A small network was shown many inputs. Here are its activations along a few directions, one row for each input.
In each table, some parts of the input vary, and every possible input appears once, in random order.
Descriptions start from the smaller parts, as in this example, which fits no table here: ring(5) and (point or line(9) or (values(3) and line(6))).
Shared parts are said once, and a part with two or three values counts as separate values.
In the rows, zero is written as 128.

Other details of the inputs shift rows strongly along two fixed directions, in all tables alike. That doesn't count.

Table:
r1: [162 151 174  74 128 192 167 135 127 176 127 111]
r2: [129 196 147 201 111 147  99 133  91  84  96  65]
r3: [161 153 167  83 145 196 171 137 132 174 127 105]
r4: [106 186 162 158 115 127 103 143  46  89 119  75]
r5: [139 188 152 181  90 140 107 140  75  78  98  78]
r6: [122  76  84 103 175 118 140 112 204 159 157 171]
r7: [123 185 153 199  93 143 108 140  83  91  96  73]
r8: [115  63  91  99 162 113 150 114 193 168 154 182]
r9: [127 195 141 194 103 150 103 134 101  91 109  59]
r10: [130 146 182  60 157 176 160 145  90 185 144 102]
r11: [107 103  76 182 107  49  79 113 124  58 118 164]
r12: [135  63 100  69 153 105 147 117 177 158 148 196]
r13: [ 95 103  61 198 112  55  80 110 154  63 133 148]
r14: [124 187 156 198  99 142 108 140  80  91  90  74]
r15: [130  72  92  82 149 112 145 110 188 160 158 184]
r16: [133  72  95  80 161 113 146 114 184 159 152 185]
r17: [163 148 175  75 133 193 167 139 125 174 126 112]
r18: [ 60  98  53 200 147  31  66 113 134  59 158 149]
r19: [116  88  92 159  94  43  87 124 106  66 109 172]
r20: [143 154 169 102 140 202 167 131 143 192 130  98]
r21: [140 187 158 167  77 135 106 140  68  83  97  80]
r22: [128  75  90  80 149 114 143 110 188 164 162 180]
r23: [167 142 182  67 122 186 169 142 117 180 122 114]
r24: [119  86  91 156  96  41  92 128 110  66 111 173]
r25: [121  76  82 104 168 122 140 112 204 159 162 168]
r26: [142 186 163 170  87 135 104 139  61  79  84  87]
r27: [ 68  96  65 177 133  27  71 115 111  59 151 160]
r28: [110  66  86  99 154 112 142 108 199 176 162 181]
r29: [120  74  82 104 172 118 144 113 203 155 159 169]
r30: [111 158 172  96 176 194 157 135 118 197 152  88]
r31: [144 152 171 102 151 201 162 131 138 192 123 103]
r32: [142 183 162 169  85 133 114 146  63  73  88  84]
r33: [118  87  92 156  93  43  98 131 109  64 112 168]
r34: [168 140 183  69 126 186 170 146 114 178 121 114]
r35: [165 145 179  65 121 185 166 142 116 183 125 109]
Description of these inputs: line(5) and (point or line(6)).
The inputs of r23 and r1 match in every part but the line(5) part. If r35 is changed in the same way as r23 into r1, which row does it become? -> r21
List by row number the other rows that have the line(5) part in common with r16. -> r3, r5, r11, r15, r22, r27
Start at r2 and move only the line(6) part, one step at a time. The first step leads to r6. Which rows follow, in order? -> r29, r25, r13, r9

Table:
r36: [120  63  75 112 155 103 138 107 206 151 149 187]
r37: [148 197 208 104 125 214 161 151  76 173 114  57]
r38: [111 165 150 154 132 141 120 136  92 120 121  90]
r39: [148  60  99  72 131 103 144 115 179 154 138 199]
r40: [111  90  72 121 184 134 137 101 225 165 173 157]
r41: [192 205 209  86 114 226 168 153  86 153 100  60]
r42: [129 145 121 189  96 115 106 131 120  87 101 110]
r43: [116 126 126 146 100  76  97 132  77  82 115 137]
r44: [143  61  98  82 133 109 147 115 185 155 141 198]
r45: [138 151 132 173  85 123 115 132 112  94  98 109]
r46: [112 129 128 155 100  86 101 133  80  84 116 131]
r47: [ 96 130 114 181 114  83  93 132  97  84 122 121]
r48: [ 68 147  84 212 141  80  72 116 117  69 144 102]
r49: [161 121 175   4 180 200 192 138 140 220 161 133]
What do these inputs look like to the network? -> values(2) and (point or line(6))
The inputs of r39 and r43 match in every part but the values(2) part. If r36 is changed in the same way as r39 into r43, which row does it become? -> r38

Table:
r50: [170 158 169 109 128 176 139 138 115 147  96 102]
r51: [114  79  53 145 134  69 113 111 188  94 150 167]
r52: [151 163 160 139 124 186 151 130 134 144 108 104]
r53: [138 137 112 172  81 105 101 126 130  95 103 119]
r54: [132 159 113 149 101 107  95 118 106  69 127 122]
r55: [105 142 125 142 132  87  92 135  75  81 137 116]
r56: [146  48  96  96  82  51 130 129 127  96 117 212]
r57: [119  53  68 141 150  65 113 118 182 100 132 197]
r58: [153 179 156 119 143 191 153 129 130 139 119  93]
r59: [101 147 124 166 148 100 106 137  86  85 121 108]
r60: [157 137 204  64  94 164 173 158  67 167 105 123]
r61: [100 131 131 185 131 103 104 140  95  98 110 118]
r62: [137 144 118 172  88 109 101 116 116  91  95 133]
r63: [ 97 154 123 152 110 101  94 121  85  90 141 115]
r64: [116  73 114  86 145 131 149 117 184 205 155 161]
r65: [128 158 172 122 123 175 142 126 111 177 113 104]
r66: [138  87 103 113 139 137 154 120 199 162 146 157]
r67: [121  65 129  61 177 133 151 122 168 208 146 175]
r68: [ 99 135 121 198 103 109 110 133 117 107 120 106]
r69: [ 90 151 116 177 129 107 106 123 104  92 126 114]
r70: [166 173 167 103 163 190 156 143 116 138 113  84]
r71: [157  94 116  37 177 136 149 123 168 159 162 166]
r72: [163 173 151  97 115 178 139 137 125 139 140  82]
r73: [128 168 159 102 125 170 137 137 105 156 154  78]
r74: [107  84 101  85 174 136 158 120 187 186 174 149]
r75: [ 94 138 125 194 112 111 109 124 109 105 115 123]
The inputs of r62 and r65 match in every part but one. If r71 is changed in the same way as r62 into r65, which row does it become? -> r55
What do these inputs look like to the network? -> values(2) and (point or (values(3) and line(4)))
Change only the values(2) part in r52. List by row number the other rows that result. -> r75
Change only the values(3) part in r52. List by row number the other rows that result. -> r57, r66

Table:
r76: [128  79 108 130 150 113 131 126 168 133 129 168]
r77: [ 97 135 123 200 121  93  97 138 102  82 100 112]
r78: [163 174 213  96 109 201 158 143  81 186  89  93]
r79: [155 226 200 111 128 220 145 147  85 149 128  45]
r80: [133  69  64 138  91  43  89 103 152  68 110 204]
r81: [163 121 160  51 182 218 185 126 192 251 154 112]
r82: [105 177 144 212  74 122  95 139  84  90 102  77]
r83: [135  81 106  54 199 144 160 116 179 174 176 174]
r84: [135  91  86 142 144  94 115 118 167  97 130 172]
r85: [137 192 190 155  78 151 111 138  41 100  75  84]
r86: [152  89  94  81 172 146 156 109 206 180 165 160]
r87: [128 205 152 180 131 145  97 147  62  66 110  57]
r88: [132  76 128  48 152 122 150 115 151 181 152 185]
r89: [139 108 117 147  74  81 116 144  97  75  96 139]
r90: [129  67 102  83 151 143 161 110 213 194 166 163]
r91: [ 99 145  97 246  97  54  70 126  94  25  81 109]
r92: [105 192 137 202  85 113  98 136  66  61 120  85]
r93: [103 145 120 190 120  91  89 132  84  55 122 121]
r94: [141 116  98 123 127 114 134 113 176 127 134 153]
r95: [108  92 110  71 161 144 154 116 183 191 180 153]
r96: [120  76 105  98 116  67 125 131 115 105 142 174]
r97: [ 95  58  64 107 168  86 128 101 192 163 169 188]
r98: [ 89  80  79 146 164  70 111 112 164 114 140 179]
r99: [100  71  75  96 173 101 140 104 186 169 176 177]
r100: [116  96  59 164 104  70  92 106 174  80 139 157]
r101: [156 126 160  69 153 208 184 132 181 218 147 130]
r102: [158 190 223 121 145 235 168 163  92 186 109  61]
r103: [123  65  79  98 117  39 105 123 124  77 151 183]
r104: [189 191 225  90  97 229 164 146  89 179  84  78]
r105: [141 180 186 122 151 202 153 145  94 158 113  86]
r106: [105  93 103 134 128 105 139 121 157 148 145 163]
r107: [132 191 192 113 129 218 161 140 109 184 125  53]
r108: [179 201 213  67 121 216 151 143  74 161 119  76]
r109: [ 91 166 111 221  81  80  85 125  76  50 104 105]
r110: [120 214 148 181  89 149  93 140  68  71 120  46]
r111: [132 132 121  93 170 157 135 120 154 164 167 116]
r112: [ 88 169 121 215 118  77  75 136  76  42 101  90]
r113: [170 145 137 115  86 131 137 143  96  95  98 116]
r114: [ 98 150 112 225  98  83  81 131  91  87 101  94]
r115: [160 104 181   5 157 193 204 140 143 226 142 145]
r116: [107  45  83 132  94  29 110 134 128  92 121 196]
r117: [121  54  52 105 172  80 126  99 210 123 143 198]
What do these inputs look like to the network? -> line(6) and (values(2) or ring(5))
The inputs of r96 and r103 match in every part but the line(6) part. If r112 is changed in the same way as r96 into r103, which row does it become? -> r87
The inputs of r94 and r109 match in every part but the line(6) part. If r80 is changed in the same way as r94 into r109, which row does it become? -> r85

Table:
r118: [168 157 179  44 140 178 154 147  96 151 124 106]
r119: [181 112 164  51 116 164 168 136 129 185 130 141]
r120: [147 193 161 129  90 168 124 130  84 107 112  81]
r121: [ 79  87  90 125 154 105 130 120 178 155 187 142]
r122: [ 78 109 110 161 121  48  74 140  65  74 131 140]
r123: [106  63  74 101 143  84 128 103 184 140 160 201]
r124: [118 152 115 176 104 119 110 135 123  87 133  91]
r125: [151 154 185 141  73 139 127 149  74 116  80  97]
r126: [113  89  83 117 156 117 129 107 197 157 156 158]
r127: [102 165 152 124 190 192 134 126 137 190 148  82]
r128: [155 155 188  76 159 206 181 145 107 185 110 101]
r129: [140 194 154 165 131 171 134 147  96 100 120  52]
r130: [133 171 120 159  93 130 115 134 106  81 125  82]
r131: [152 180 159 155  81 154 117 128  99 110  97 102]
r132: [113 131 105 146 161 126 120 113 159 135 138 122]
r133: [ 81 163 133 189 104 109  92 125  83 102 131 100]
r134: [136 132 105 110 165 149 126 114 158 136 141 117]
r135: [152 164 138  90 137 193 153 119 153 174 137  96]
r136: [ 63 152  95 229 110  72  66 111 114  81 129  95]
r137: [127  81  89  91 101  59 110 121 130 101 139 176]
r138: [131 149 124 141  75 102 102 132  82  76 115 116]
r139: [105 150 110 215 133 104  96 129 120  82 102  98]
r140: [130  71  73 113 155  97 127 112 194 124 160 182]
r141: [ 72  81  74 142 178  83 111 119 167 128 179 153]
r142: [ 72 132 109 192 121  57  73 129  64  61 128 128]
r143: [ 67  78  76 145 117  43  95 111 124 110 159 180]
r144: [132  99 110 136 150 133 143 131 168 131 130 140]
r145: [137 111 135  77 143 120 140 140 110 131 132 139]
r146: [140  83 140  74 151 111 155 143 134 158 127 160]
r147: [122 147 149 163  89 119 125 140  87 107  97 110]
r148: [113 108 115 162  80  56 104 139  89  80  98 146]
r149: [159 126 176  80 142 179 173 138 134 176 118 136]
r150: [131  89 116 115 145 122 138 116 165 142 127 178]
r151: [131 118  98 177  65  67  87 121  95  61 106 155]
r152: [143 115 150  64 123 141 155 139 120 162 136 134]
r153: [138 101 118  68 158 121 135 121 134 130 147 164]
r154: [162 156 166 124 114 192 169 142 148 175 119  96]
r155: [148 121 121 114 137 131 128 118 146 133 127 159]
r156: [131 157 127 205 120 126 101 127 125  91  86 101]
r157: [127 180 154 185 101 152 134 146 103 109 104  65]
r158: [148 189 176 175  95 188 127 132 119 135  85  69]
r159: [ 97  67  48 170 150  52 113 118 173  89 142 174]
r160: [151 152 132 158  90 144 116 136 131 108 120 101]
r161: [149  63 137  73 143 119 147 135 149 152 129 180]
r162: [146  87 146  83 118 143 162 124 158 176 124 169]
r163: [138 193 170 182 113 179 138 138 113 138  94  59]
r164: [156 170 153  86 163 193 162 135 140 150 147  83]
r165: [151 124 115 118 131 154 133 111 180 163 133 136]
r166: [115  92  73 109 146  76 104 107 160  91 148 183]
r167: [138 200 170 145 129 177 130 137  75 105 111  69]
r168: [117 101 105 131 155 111 136 124 148 135 124 163]
r169: [113  99 162  59 149 135 155 136 120 193 164 138]
r170: [121 130 115 198  70  79  98 120 117  74  95 142]
r171: [138  66  93  86 143  93 128 113 159 133 144 207]
r172: [133  93 123  62 172 138 154 125 149 163 150 166]
r173: [161 137 153 123 109 127 121 146  74 101 109 124]
r174: [119 147 128 163  83  97 109 127  76  78 111 119]
r175: [137 105 142  88 145 162 173 127 168 194 131 151]
r176: [105 163 167 101 181 186 143 132 113 185 154  99]
r177: [159 130 131  95 172 186 153 116 178 180 138 129]
What do these inputs look like to the network? -> values(2) and line(5) and (point or ring(5))
The inputs of r120 and r138 match in every part but the line(5) part. If r166 is changed in the same way as r120 into r138, which row does it become? -> r153
Change only the values(2) part in r146. List by row number the other rows that result. -> r148
Change only the line(5) part in r122. List by row number the other rows that result. -> r127, r141, r142, r176
Start at r129 and move only the ring(5) part, one step at a time. The first step leads to r164. Which rows follow, in order? -> r140, r144, r159
Change only the values(2) part in r142. List by row number the other rows that result. -> r143
